Look-ups in named tables: a row name and a column name give one cell, copied from the table.

ferogin =
,keb,buze,losazak,keni,sas,vilum,kip
nakene,369,373,431,361,361,365,424
toz,374,494,566,533,224,395,772
nokugu,360,323,240,316,408,359,189
bir,368,367,409,360,367,364,398
pokuro,368,341,370,309,397,359,310
pabisu,364,375,373,397,353,366,398

What is the kip of nokugu in ferogin?
189
What is the losazak of pokuro in ferogin?
370
What is the keni of toz in ferogin?
533
What is the kip of bir in ferogin?
398
What is the buze of nokugu in ferogin?
323
What is the keni of pokuro in ferogin?
309
What is the buze of pabisu in ferogin?
375
What is the kip of toz in ferogin?
772
What is the buze of toz in ferogin?
494
What is the sas of pabisu in ferogin?
353
What is the keni of pabisu in ferogin?
397
What is the vilum of pokuro in ferogin?
359

kirila =
	zeresun	zav	vita
goguzez	17.97	-3.92	-12.46
rova	-42.61	-20.12	9.79
maluk	-27.11	22.25	-14.68
zek	-24.86	17.65	-15.48
mozaru	47.41	60.64	-58.34
sakubo	29.31	-9.28	14.23
nes	-9.96	-10.99	-33.96

What is the vita of rova in kirila?
9.79
What is the zeresun of sakubo in kirila?
29.31
What is the vita of maluk in kirila?
-14.68
What is the zav of mozaru in kirila?
60.64
What is the zeresun of mozaru in kirila?
47.41
What is the vita of goguzez in kirila?
-12.46
What is the zeresun of rova in kirila?
-42.61
What is the vita of nes in kirila?
-33.96
What is the zeresun of maluk in kirila?
-27.11
Row with the largest zav: mozaru

medap
|  | zav | fusavo |
|---|---|---|
| mogibi | 21 | 64 |
| zimuvoz | 7 | 59 |
| mugof | 78 | 22 |
| vav | 28 | 27 |
| poranok | 94 | 58 |

What is the fusavo of poranok in medap?
58
What is the fusavo of mogibi in medap?
64
What is the zav of mogibi in medap?
21
What is the zav of poranok in medap?
94
What is the zav of vav in medap?
28
What is the zav of zimuvoz in medap?
7
What is the fusavo of mugof in medap?
22
What is the fusavo of vav in medap?
27
What is the fusavo of zimuvoz in medap?
59
What is the zav of mugof in medap?
78
Row with the largest zav: poranok

kovo =
|  | mok | vofikip | dovorol | lizi |
|---|---|---|---|---|
| lenapi | 25.0 | 80.7 | 91.6 | 50.0 |
| kotuger | 19.5 | 31.0 | 25.8 | 26.1 |
| kez | 58.8 | 50.2 | 81.5 | 59.7 |
| zudafe | 90.5 | 66.9 | 37.7 | 50.2 |
| pafit | 40.5 | 31.4 | 76.3 | 85.9 |
| ranofib | 64.2 | 58.1 | 20.3 | 57.5 |
| zit | 45.7 | 74.7 | 84.8 | 59.5 |
| nozi | 15.8 | 60.8 | 21.9 | 61.6 |
| mifo | 40.1 | 72.2 | 51.4 | 79.0 |
| duboka | 25.4 | 26.3 | 17.3 | 29.5 |

What is the dovorol of pafit in kovo?
76.3
What is the dovorol of nozi in kovo?
21.9
What is the mok of kotuger in kovo?
19.5
What is the lizi of ranofib in kovo?
57.5
What is the lizi of zit in kovo?
59.5
What is the mok of pafit in kovo?
40.5
What is the lizi of nozi in kovo?
61.6
What is the vofikip of ranofib in kovo?
58.1
What is the vofikip of nozi in kovo?
60.8
What is the mok of kez in kovo?
58.8
What is the vofikip of duboka in kovo?
26.3
What is the mok of duboka in kovo?
25.4
What is the lizi of pafit in kovo?
85.9
What is the dovorol of zudafe in kovo?
37.7
What is the lizi of lenapi in kovo?
50.0
What is the mok of zudafe in kovo?
90.5
What is the lizi of zudafe in kovo?
50.2
What is the dovorol of duboka in kovo?
17.3
Row with the largest dovorol: lenapi

Table tirig
columns: fikeve, dit, didup, fiz, vop, burivam, mol, fasi, zim
tos: [119, 120, 102, 153, 185, 163, 105, 97, 75]
busebu: [102, 133, 55, 133, 57, 83, 116, 107, 133]
nefe: [106, 103, 125, 68, 59, 66, 122, 139, 147]
vik: [107, 110, 111, 97, 59, 90, 135, 133, 121]
kig: [109, 105, 124, 83, 67, 81, 129, 129, 125]
nulib: [112, 103, 140, 72, 78, 71, 124, 120, 128]
fegon: [112, 100, 143, 54, 77, 48, 117, 121, 149]
lifezi: [102, 126, 70, 121, 45, 76, 120, 115, 135]
pevu: [124, 102, 151, 70, 92, 64, 121, 109, 125]
toriz: [110, 121, 91, 164, 144, 190, 111, 114, 81]
gar: [105, 142, 49, 147, 83, 85, 95, 82, 134]
tubosug: [107, 115, 100, 111, 58, 98, 138, 127, 114]
mas: [103, 138, 48, 142, 70, 85, 108, 95, 132]
doz: [102, 120, 86, 160, 112, 210, 115, 135, 95]

doz, fiz: 160
pevu, didup: 151
pevu, fasi: 109
toriz, burivam: 190
vik, fikeve: 107
nulib, dit: 103
nulib, mol: 124
lifezi, fikeve: 102
fegon, fikeve: 112
tubosug, fiz: 111
busebu, fiz: 133
Row with the largest dit: gar

sobi =
|  | dutep | gulota | remat | goda | faminiv | rin | sunoke |
|---|---|---|---|---|---|---|---|
| koli | 66 | 116 | 215 | 104 | 101 | 102 | 58 |
| gan | 90 | 98 | 163 | 99 | 83 | 103 | 72 |
| roke | 115 | 66 | 131 | 96 | 66 | 142 | 102 |
| seki | 85 | 89 | 197 | 84 | 105 | 84 | 125 |
| pebe | 68 | 135 | 204 | 131 | 119 | 123 | 74 |
| bogolem | 130 | 52 | 106 | 86 | 76 | 146 | 148 |
| rivipeb | 64 | 92 | 206 | 135 | 94 | 142 | 82 |
| posim | 79 | 165 | 95 | 116 | 93 | 116 | 110 |
| fudun | 118 | 43 | 150 | 87 | 141 | 115 | 173 |
| dig | 108 | 47 | 142 | 90 | 76 | 153 | 101 |
| zolova | 102 | 83 | 123 | 124 | 52 | 121 | 115 |
| vubure | 70 | 119 | 172 | 129 | 72 | 135 | 106 |
| goteg | 95 | 20 | 160 | 95 | 130 | 79 | 136 |

zolova, rin: 121
rivipeb, remat: 206
zolova, dutep: 102
goteg, goda: 95
bogolem, sunoke: 148
fudun, remat: 150
bogolem, faminiv: 76
rivipeb, dutep: 64
dig, sunoke: 101
gan, gulota: 98
Row with the largest rin: dig

sov:
,dob,vagazup,lobove
zal,-0.40,0.15,-0.19
til,0.05,-0.27,0.03
fudup,0.14,-0.58,0.07
leg,0.16,-0.06,-0.20
gakogu,-0.62,0.22,-0.13
fif,0.75,-0.32,-0.28
godira,-0.01,0.09,-0.29
lur,0.14,0.38,-0.42
ves,0.42,-0.46,-0.07
rapora,0.20,0.13,-0.34
gobosep,0.03,-0.60,0.10
karo,0.04,0.25,-0.34
verase,-0.26,-0.35,0.07

vagazup of leg: -0.06
dob of gakogu: -0.62
dob of leg: 0.16
dob of fudup: 0.14
lobove of zal: -0.19
lobove of karo: -0.34
lobove of verase: 0.07
vagazup of godira: 0.09
lobove of gobosep: 0.10
lobove of lur: -0.42

sov
         vego  zov  tol  rutepa  lome  loso  zife
kovotag    92   98  100     103    77   132    42
sizur     110  115  101      95    88   130    58
bof        10   38  105     134    48   117    31
bugiva    117  154  121      79   141    75   200
rem        55   67  100     119    59   131    21
fuzu        7   37  106     134    49   114    34
gorobaf    30   49  102     128    50   126    18
bulat      85  128  121      92   126    73   185
nidila    164  176  111      66   138   107   152
zekila    151  178  118      67   151    84   198
bip        48   93  119     109   102    78   148
tid        28   73  117     118    87    83   124
guk        13   39  104     134    48   118    26

rutepa of kovotag: 103
lome of gorobaf: 50
loso of zekila: 84
rutepa of bof: 134
tol of kovotag: 100
zife of kovotag: 42
rutepa of gorobaf: 128
loso of bip: 78
vego of fuzu: 7
lome of zekila: 151
tol of bof: 105
rutepa of tid: 118
lome of nidila: 138
loso of rem: 131
loso of fuzu: 114
zife of gorobaf: 18
loso of gorobaf: 126
zov of bof: 38
lome of bof: 48
zife of rem: 21
Which row has the largest loso? kovotag

